These are the activations of a small neural network, seen along a few directions. Each row is one input.
In each table, some parts of the input vary, and every possible input appears once, in random order.
A made-up example of a description, with smaller parts first: ring(8) and (point or ring(11) or (values(3) and line(4))).
Shared parts are said once, and a part with two or three values counts as separate values.
In the rows, 128 means zero.

Other details of the inputs shift rows strongly along two fixed directions, in all tables alike. That doesn't count.

A family of inputs:
row 1: [107 116  98 107 108 165 103  67 195 201 128]
row 2: [124  87 102 162  55 177 116  79 226 156  90]
row 3: [158 116 208 116 137 172 110 136 122 215  89]
row 4: [111 174  78 126 125 106 158 155 141 113 177]
row 5: [ 97 147  69 154 156 118 133 138 146 115 181]
row 6: [108 156 103  93  80 171  96 104 189 202 134]
row 7: [ 91 104  96  85 103 155 104  67 183 188 111]
row 8: [131 110 188 139 149 156 102 114 106 215  67]
row 9: [ 93 153  90 118  92 152  90  72 179 199 117]
row 10: [ 87 121  80 112 152 101 133 123 139  81 163]
row 11: [134 135  89  96 150 132 125 150 157  81 188]
row 12: [108 133  96 114  64 141 130  34 155 188 116]
row 13: [113 135  90  89  70 127  83  47 156 164 102]
row 14: [127 146 101  63  53 139  94  75 161 165 113]
row 15: [115 136 100  96 101 102 162 119 120  68 180]
row 16: [154 142 159 178 175  87 129 155  41 105 115]
row 17: [152 143 200  91 117 141  90 126  97 177  53]
row 18: [139  83  97 151  98 141 174 163 194  57 153]
row 19: [124 170  87 136 100 111 167 128 122 101 191]
row 20: [122 140  80  94 144 127 129 155 146  83 176]
row 21: [126 145  84 122 106 111 189 123 121 103 185]
row 22: [150 122 176 148 191 126 162 202  73 131 135]
row 23: [117 156  92 113  63 144  95  34 151 166 111]
row 24: [145 112 181 127 186 111 165 193  67 115 124]
row 25: [100 126  89 122 119  90 151  91 115  66 169]
row 26: [161 102 179 245 154 131 139 188 111  80 104]
row 27: [106 128  87 109  71 130 120  52 160 200 112]
row 28: [179  88 189 205 143 143 172 210 117  84 109]
row 29: [102 131  91  86 135 112 144 151 143  82 174]
row 30: [ 95 128  88 104  98 152 112  67 178 202 110]
row 31: [102 124  93  87 140 122 138 156 148  83 180]
row 32: [138 141 188 158 110 126  94 100  83 209  68]
row 33: [133 110  97 161  54 181  81  79 222 135  85]
row 34: [152 123  86 170  96 150 141 167 190  50 154]
row 35: [110 117 125  55  87 168  87  90 197 167 134]
row 36: [145 127 197 112 127 159 119 137 105 216  71]
row 37: [112 131  91  91 108  91 152 137 125  80 175]
row 38: [166  79 204 178 138 134 145 206 115  48 103]
row 39: [140 129 199 156 148 161  77 114 118 211  85]
row 40: [156 140 211 130 131 172  88 142 123 212  96]
row 41: [136 151  83 116 150 137 127 154 158  96 193]
row 42: [122 111  93  96 151 129 160 150 161 102 192]
row 43: [134 152  87 102 106 108 152 118 117  67 175]
row 44: [155  59 207 177 101 168 110 117 148 153  34]
row 45: [109 159  76 163 117  99 156 101 117  99 180]
row 46: [116  79  94 170 109 127 137 136 186  35 143]
row 47: [155 112 181 133 159  90 173 178  50 112 125]
row 48: [133 164  71 118 112 103 145 140 123  94 176]
row 49: [137 133 189 117 134 129  79  98  92 176  43]
row 50: [118 100 203 113 143 148  75 110 104 180  61]
row 51: [112 165  78 127 134 121 150 161 146 115 186]
row 52: [144 121 181 126 178  96 173 187  63 113 115]
row 53: [143 151 160 172 193  94 130 163  54 105 105]
row 54: [137 122 115 149  32 188 106 113 232 155 107]
row 55: [159 145 172 148 190 129 127 201  69 110 131]
row 56: [144 137 198 111 118 144 127 131 101 214  63]
row 57: [133 110 179 152 171  75 137 151  43  91 115]
row 58: [158 152 170 147 185 120 133 197  63 109 124]
row 59: [107 101  82 123 168 118 148 123 156 100 181]
row 60: [182  93 215 150  83 182  86 145 150 134  40]
row 61: [150 112 199 122 153 159  62 104 112 177  69]
row 62: [131 102 170 154 203 100 154 165  63 113 113]
row 63: [110 116  84  94 146 124 164 155 150 104 180]
row 64: [122 165  78 132 107  99 158 146 128 113 187]
row 65: [137 100 193 124 117 120 114  90  83 197  56]
row 66: [142 125 166 153 202 103 119 165  59  92 109]
row 67: [143 107 179 163 170  89 172 132  40  99 118]
row 68: [ 97 139 115  50  68 139 104  85 176 166 108]
row 69: [ 91 121  95  83  90 131 118  56 174 185  97]
row 70: [142 118 167 154 207 112 113 170  64  94 115]
row 71: [155 130 174 163 168  92 137 132  35  78 114]
row 72: [109 146  62 139 161 122 120 132 141  96 170]
row 73: [122 173  72 111 131 109 145 149 136  95 166]
row 74: [ 99 139  65 138 148  95 168 121 136 114 160]
row 75: [120 139  98  83  54 142 131  80 165 201 122]
row 76: [135  95  81 176 113 133 127 135 184  34 138]
row 77: [ 87 130  81 111 144  86 141 117 134  79 155]
row 78: [ 99 109  90 115 162 115 123 123 154  80 181]
row 79: [ 96 164  67 152 142  94 146 127 136 112 167]
row 80: [153 134 200  92 126 156  82 132 101 179  61]
row 81: [156 130 170 176 212 122 112 169  75 107 132]
row 82: [136 168  80 122 106 114 154 122 117  82 180]
row 83: [108 153  61 138 156 113 125 127 136  95 164]
row 84: [154 115 213 102  94 143 135 100  82 186  71]
Description of these inputs: values(2) and ring(6) and (point or line(6)).
The inputs of row 66 and row 80 match in every part but the values(2) part. If row 83 is changed in the same way as row 66 into row 80, which row does it become?
Answer: row 58
The inputs of row 42 and row 59 match in every part but the values(2) part. If row 24 is changed in the same way as row 42 into row 59, which row does it become?
Answer: row 62
The inputs of row 10 and row 29 match in every part but the values(2) part. If row 65 is changed in the same way as row 10 into row 29, which row does it become?
Answer: row 47
Change only the ring(6) part in row 12. List by row number the other rows that result.
Answer: row 23, row 25, row 45, row 67, row 71
Change only the line(6) part in row 56. List by row number the other rows that result.
Answer: row 3, row 21, row 22, row 36, row 75
Change only the values(2) part in row 49. List by row number the other rows that result.
Answer: row 17

A family of inputs:
row 85: [130 130 165 153 134 117 108  71  74 177  91]
row 86: [126 121 188 151 148  98 107  96  53 168  49]
row 87: [149 154 143 152 205 109 188 237  75 109 187]
row 88: [146 163 164  92 135 155  86 149 118 173 112]
row 89: [ 87 129 105  82 145 139  86  97 161 181 113]
row 90: [ 89 124  20  32 126 108 171 140 190  49 237]
row 91: [143 160 111 178 145  76 211 177  66  85 180]
row 92: [ 82 142  58  72 114 161  86  60 205 192 163]
row 93: [128  88 169 168 144 145  91 117 138 144  55]
row 94: [166 117 148 219 165 120 191 229 107  65 159]
row 95: [142 109 193  85  87 113 136 100  77 137  78]
row 96: [178 121 211 175 116 165  88 160 116 134  62]
row 97: [112 107  49 184 162 119 151 133 172  43 198]
row 98: [132  75 140  92  64 162 116 106 193 111 100]
row 99: [110 179  58  86  30 133 105  48 174 152 135]
Describe the family of inputs behind these rows.
Answer: values(3) and (point or line(4))
Start at row 91 and move only the line(4) part, one step at a time. The first step leads to row 99. Which rows follow, in order?
Answer: row 85, row 86
Which other rows agree with row 98 in the values(3) part? List them by row number.
Answer: row 93, row 94, row 96, row 97
